Each row below is a small network's average activation on inputs in which a field has the value named, seen along a few directions.
Values that are neighbours, or in one group, have similar rows; names and order tell nothing.
In the rows, 500 means zero.
Random noise pushes rows far along 11 fixed directions. That doesn't count. These rows show it; they differ only by the noise:
[375 558 433 570 516 445 534 496 337 454 362 839 496 512 477 793 354 660
 527 580 458 437 522 643 679 484 572]
[361 554 562 481 481 502 529 647 519 465 411 584 552 517 471 489 664 585
 478 339 407 458 587 654 781 419 452]
[383 654 592 271 526 551 469 707 489 370 498 476 596 503 359 461 605 459
 474 522 388 507 547 587 705 483 447]
[453 526 469 470 502 445 648 587 529 406 534 705 627 507 472 153 476 471
 638 567 433 378 364 535 598 580 439]
[720 527 527 422 487 449 639 530 662 492 343 714 558 593 582 242 689 534
 526 621 652 241 351 545 309 646 326]
[466 512 472 598 386 475 555 437 233 482 742 407 516 503 457 349 228 417
 570 510 383 769 553 460 596 432 692]
[558 465 510 568 631 508 702 598 532 542 408 568 461 526 543 460 575 537
 387 535 571 506 499 533 448 590 359]
[446 557 539 634 561 472 665 487 554 590 435 595 442 471 508 558 520 670
 552 449 462 347 484 492 547 583 462]
[429 503 585 317 722 494 646 562 554 335 530 530 595 586 518  33 622 332
 461 661 643 561 292 628 404 549 256]
[361 617 570 427 698 515 467 329 430 574 542 343 427 561 446 604 483 547
 538 520 482 601 415 530 353 489 460]
[460 568 418 423 307 445 330 447 419 442 474 723 608 536 463 540 421 521
 671 523 394 403 488 590 613 414 618]
[587 441 384 430 343 459 445 677 619 558 468 560 646 581 514 176 711 453
 572 315 308 492 528 554 613 414 432]
[571 552 686 528 403 480 619 401 555 441 447 575 508 546 601 292 640 542
 509 497 725 321 450 595 450 530 445]


Field C:
c5: [522 406 515 337 575 442 410 614 695 368 417 553 537 492 624 340 675 320
 387 682 616 517 460 523 499 450 361]
c1: [391 290 448 620 763 597 510 533 555 569 493 346 481 491 548 530 594 426
 361 284 520 644 491 495 495 444 356]
c3: [396 403 502 511 589 533 617 506 453 423 554 478 537 537 465 292 491 460
 507 434 607 570 409 610 482 543 423]
c2: [583 412 342 493 498 554 383 596 686 560 446 563 585 433 490 577 550 437
 519 445 421 357 485 379 449 545 430]
c9: [588 456 467 423 361 545 336 467 439 373 451 527 596 546 524 546 526 462
 454 444 639 468 487 596 483 407 547]
c11: [555 569 496 410 474 431 551 579 418 474 520 455 495 553 421 468 473 599
 511 500 372 553 505 462 606 549 616]
c12: [603 507 430 384 509 559 442 636 520 547 499 310 492 523 416 619 558 470
 397 479 441 633 576 456 437 505 466]
c10: [547 480 499 554 389 470 518 662 558 471 679 266 465 354 488 386 440 438
 457 442 291 590 598 273 731 455 638]
c6: [561 384 442 507 424 459 339 494 552 608 410 431 414 532 558 635 597 545
 462 378 482 550 593 512 449 418 551]
c7: [444 499 548 335 545 609 418 526 499 470 439 479 622 603 409 437 693 507
 566 278 496 349 457 621 522 531 432]
c8: [356 422 479 538 589 588 508 456 473 470 411 674 560 510 499 582 513 508
 526 405 639 402 474 663 488 529 404]
c4: [409 449 297 364 784 425 416 574 511 534 363 642 551 637 507 506 594 499
 415 583 391 686 388 631 468 395 335]
Each value of C is a pair of two hidden parts, and every pair occurs once (4 first parts, 3 second parts).
Question: c12 and c3 share the first part; c12 and c5 share the second. Which value has the first part of c5 and the second part of c3?
Answer: c7
Question: c6 and c11 share the first part; c6 and c8 share the second. Which value has the first part of c8 and the second part of c11?
Answer: c4

Field T:
t5: [732 614 653 141  89 566 208 525 385 315 513 327 489 576 444 597 581 384
 379 649 708 603 715 608 394 410 678]
t10: [483 529 473 535 359 427 430 528 759 650 740 164 440 343 427 320 492 488
 659 396 208 471 536 174 544 495 626]
t9: [515 536 407 456 595 453 604 658 465 406 742 312 474 383 433 355 240 303
 381 832 371 889 484 286 516 496 520]
t12: [573 476 515 626 322 334 628 651 529 326 474 823 436 318 606 501 299 469
 452 873 517 396 620 375 763 561 677]
t8: [550 331 591 530 556 461 505 563 713 434 474 463 432 423 666 302 597 355
 375 591 635 490 475 406 461 507 423]
t4: [519 459 739 585 393 640 436 345 675 417 422 517 558 442 654 518 731 461
 486 302 823 140 528 565 459 499 408]
t11: [617 451 500 380 319 541 176 472 318 459 461 408 445 523 541 799 433 302
 316 668 643 809 748 575 399 311 616]
t3: [285 562 899 570 607 592 523 373 546 362 470 374 409 425 629 621 711 413
 220 492 865 551 638 654 616 339 385]
t2: [247 516 421 318 697 364 370 313 522 379 459 643 539 615 501 397 508 588
 678 530 469 445 139 662 490 402 452]
t6: [505 408 226 483 410 536 415 786 686 575 402 750 694 474 428 405 609 448
 580 380 260 369 548 541 599 486 359]
t1: [566 515 364 237 704 604 337 627 588 468 677 210 570 426 358 419 440 214
 433 692 372 662 386 275 274 539 385]
t7: [398 570 490 519 650 500 618 471 709 655 460 616 528 485 486 354 583 587
 763 447 403 241 316 478 383 655 293]
Each value of T is a pair of two hidden parts, and every pair occurs once (4 first parts, 3 second parts).
Question: t9 and t1 share the first part; t9 and t3 share the second. Which value has the first part of t3 and the second part of t1?
Answer: t4
Question: t2 and t5 share the first part; t2 and t8 share the second. Which value has the first part of t8 and the second part of t5?
Answer: t11
